Each row below holds a small network's activations on one input, seen along a few directions.
In each table, some parts of the input vary, and every possible input appears once, in random order.
Descriptions start from the smaller parts, as in this example, which fits no table here: one of 5 places around a ring, together with either a single point or one of 9 places around a ring or (one of 2 separate values, together with one of 6 places along a line).
Shared parts are said once, and a part with two or three values counts as separate values.
(in the rows, 128 means zero)

Other details of the inputs vary at random and push rows far along three fixed directions, the same in every table; ignore that.

Table:
x1: [167 135 144 112 169 119 114 122 117 139 101 131 133]
x2: [147 115 133 110 148 107 142 180 152 109 132  95 116]
x3: [128  94  98 119 124 113 138 199 156 117 129  74 117]
x4: [ 71 146 149 136  72  76 158  71 100 150 155 157 148]
x5: [124 121 111 107 124  70 132 151 136 120 147 103 123]
x6: [167 119  80  62 133  66  76 120 135 180 120  93 141]
x7: [152 153 188 145 164 185 137 124 110 103 115 169 126]
x8: [171 122 138  93 168  97  99 106 121 132 115 124 130]
x9: [116 110  91 129 115 125 136 153 153 121 132 100 122]
x10: [ 91 134 113 111  81  76 106  43  90 183 135 149 152]
x11: [136 123 103 123 112 144 129 164 153 130 130 122 127]
x12: [120 127 143 136 123 107 150 141 128 118 149 132 123]
x13: [110 120 107 137 103 137 135 140 131 132 132 135 136]
x14: [162 134 107 103 145 131  84  78 133 177 100 147 155]
x15: [158 112 106  78 144  46 101 105 131 175 106 100 141]
x16: [132  95  72 114 101 113 142 239 178 107 149  72 104]
x17: [153 116  86  71 119  64  80 120 132 184 122 101 141]
x18: [121 138 159 155 148 149 143 146 117  87 132 142 114]
x19: [ 93 141 133 159  85 153 147 108 118 121 146 160 134]
x20: [138 125  91  92 113  73  96  87 134 172 134 113 142]
x21: [118 136 156 138 132 108 133  88 109 150 128 158 142]
x22: [ 99 145 118 114  96  97 106  47 104 168 138 143 136]
x23: [200 134 102  69 162 106  63  89 127 187 102 132 158]
x24: [136 126 151 133 153 113 128 113 122 142 121 141 137]
x25: [111 101  96 120 107 104 138 193 149 115 143  72 104]
x26: [169 129 174 137 172 164 127 153 118  95 100 143 122]
x27: [177 130 160 126 213 164 109 135 128 111  88 134 128]
x28: [ 82 153 171 145 105 116 148  37  88 141 143 174 143]
x29: [129 159 158 148 154 195 111  35  98 145 107 186 150]
x30: [ 69 115 122 170  80 141 170 168 136 106 151 123 119]
x31: [ 60 125 139 165  87 143 162 133 116 111 143 124 114]
x32: [163 122 129 133 161 169 121 170 147 116 105 108 121]
x33: [137 110 104 118 134 119 125 151 141 126 126  96 126]
x34: [ 99 132 124 148 100 144 140 116 118 125 143 150 138]
x35: [ 85 137 143 180 101 199 161 126 121  79 151 160 112]
x36: [128 161 191 162 175 181 124  56  85 115 111 195 139]
x37: [126 150 154 146 134 177 121 103 107 134 112 157 132]
x38: [109 121  98 110 100  80 111  80 119 157 143 123 142]
x39: [154 112  97  78 133  22  99 105 139 185 130 100 145]
x40: [188 129 157 123 192 164 125 174 129 100  97 124 116]
x41: [129 100  83 129 115 126 145 215 180 117 125  74 112]
x42: [114 140 156 135 114 123 157 141 126 107 148 139 122]
x43: [ 99 145 130 168 109 182 147 120 133  99 139 144 114]
x44: [106 129 115 139 101 136 139 133 128 120 150 133 130]
x45: [ 47 122  97 159  48 104 170 123 139 123 164 119 124]
x46: [ 88 132 112 157  78 152 159 156 143 100 156 128 108]
x47: [ 92 125 138 146 122  98 153 128 124 108 140 118 123]
x48: [151 125 141 127 152 130 141 178 137  96 124 106 102]
x49: [114 134 162 169 136 196 143 120 109 104 120 156 131]
x50: [172 120 105 122 160 163 114 191 164 107 112  91 105]
x51: [162 136 166 113 178 136 108  71 104 135 105 154 138]
x52: [158 112 146 123 161 131 144 205 154 107 106  99 118]
x53: [ 73 105  90 145  70 105 161 165 150 127 148 108 129]
x54: [ 67 131 145 160 102  96 164 100 114 103 154 135 120]
x55: [ 73 111 107 159  86 127 167 164 142 100 152 101 112]
x56: [101 148 151 129 121  92 128  25  87 154 130 163 143]
x57: [170 144 145 123 166 184 100 139 125 132 101 140 125]
x58: [175 123 140  90 169  88  86  76 112 161  97 136 144]
x59: [ 95 121 128 169 115 175 154 148 136  98 129 133 118]
x60: [141 139 181 145 167 168 139 117 117 112 110 152 126]
x61: [136 109 100 123 126 122 137 191 161 114 128  75 114]
x62: [ 70 152 147 171  79 167 154  75 109 108 161 175 126]
x63: [171 122 115 105 160 148 106 149 136 123 121 111 127]
x64: [ 82 145 148 161  99 152 140  84 106 128 133 149 125]
x65: [ 98 123 119 159 108 167 151 149 137  93 143 127 108]
x66: [183 138 105  86 156 120  70  72 125 187  97 146 162]
x67: [181 123 139 102 175 134 127 194 151 105 120 101 113]
x68: [165 121 131 126 163 171 113 159 132 119 107 126 133]
x69: [103 141 148 134 117 101 141  73 101 132 141 146 128]
x70: [ 78 115 105 153  86 125 161 161 140  99 159 104 113]
x71: [123 108 105 142 112 136 148 205 164 117 128  95 120]
x72: [180 122 129 129 166 182 120 202 149 106 103 110 121]
x73: [ 81 146 144 158  84 160 154 130 114 110 150 144 114]
x74: [142 125 101 108 115 115 121 148 146 132 136 104 124]
x75: [140 148 138 135 135 178 118 109 125 125 126 158 133]
x76: [ 90 136 136 147 104 136 136 101 117 141 129 138 128]
x77: [157 137 144 114 156 113 116 116 119 144 130 147 137]
x78: [119 154 183 164 164 182 141  90  95  85 130 175 117]
x79: [122 100  84 106  96  85 136 191 151 131 146  81 128]
x80: [112 114  85  96  94  66 112 131 136 155 147  93 127]
x81: [101 129  97 120  80  98 118  73 116 162 145 155 152]
x82: [ 72 111 118 150  87 122 160 169 135 105 147  95 107]
x83: [130 135 152 136 149 122 133 103 116 133 136 148 133]
x84: [149 106 106 109 146 121 114 181 147 136 108  84 125]
x85: [187 131 166 133 195 168 117 169 131 114  99 138 125]
x86: [152 129 120 139 131 187 131 188 159 100 126 126 110]
x87: [ 86 137 123 155  78 146 150 106 124 132 143 158 139]
x88: [188 140 104  67 161 107  62  89 127 182 103 118 136]
x89: [196 125 113  92 183 152  79 131 137 155  94 128 148]
x90: [101 123 121 118  95  48 136  96 119 157 134 121 136]
x91: [191 133 132  72 168  82  78  84 113 157 106 137 144]
x92: [117 147 177 162 165 173 140 101 106  85 130 160 112]
x93: [111 115 118 104  94  49 141 140 135 124 156 107 123]
x94: [129 136 147 153 135 189 139 145 120  93 135 145 119]
x95: [105 158 188 191 134 230 148  84  94 103 116 190 131]
x96: [107 139 105 107  79  83 115  67 114 168 148 145 148]
x97: [153 129 136 152 163 200 130 171 148  92 108 119 110]
x98: [146 112 129 110 138  79 126 151 134 129 115 104 128]
x99: [ 96 141 114 114  84  79 104  41  99 188 127 148 155]
x100: [201 139 171 133 209 182 109 165 129 110  96 147 123]
x101: [ 72  90  72 126  62  65 161 180 158 131 158  72 125]
x102: [129 127 122  92 104  40 112  83 114 161 135 134 141]
x103: [210 139 149  87 209 146  94 120 120 138  94 134 131]
x104: [127 114  93 111 113 114 124 153 148 126 143 103 122]
Each input here is: one of 8 places around a ring, together with either one of 5 separate values or (one of 2 separate values, together with one of 4 places along a line).
Q: The inputs of x100 and x12 match in every part but the place on the ring of 8. If x18 is changed in the same way as x100 into x12, which row does it become?
A: x78
Q: The inputs of x52 and x7 match in every part but the place on the ring of 8. If x95 is changed in the same way as x52 into x7, which row does it become?
A: x23
Q: Change only the place on the line of 4 in x81. List by row number the other rows that result.
A: x17, x34, x79
Q: Change only the place on the ring of 8 in x82. List by row number the other rows that result.
A: x6, x10, x17, x25, x31, x80, x84
Q: Which other rows agree with x45 in the place on the ring of 8? List them by row number.
A: x9, x28, x33, x39, x51, x54, x55, x56, x61, x64, x82, x97
Q: Change only the place on the ring of 8 in x64. List by row number the other rows that result.
A: x22, x37, x57, x73, x76, x88, x99
Q: Change only the place on the line of 4 in x72. List by row number the other rows that result.
A: x37, x66, x87
Q: Change only the choice among 5 separate values in x24. List by row number the other rows that result.
A: x15, x47, x58, x60
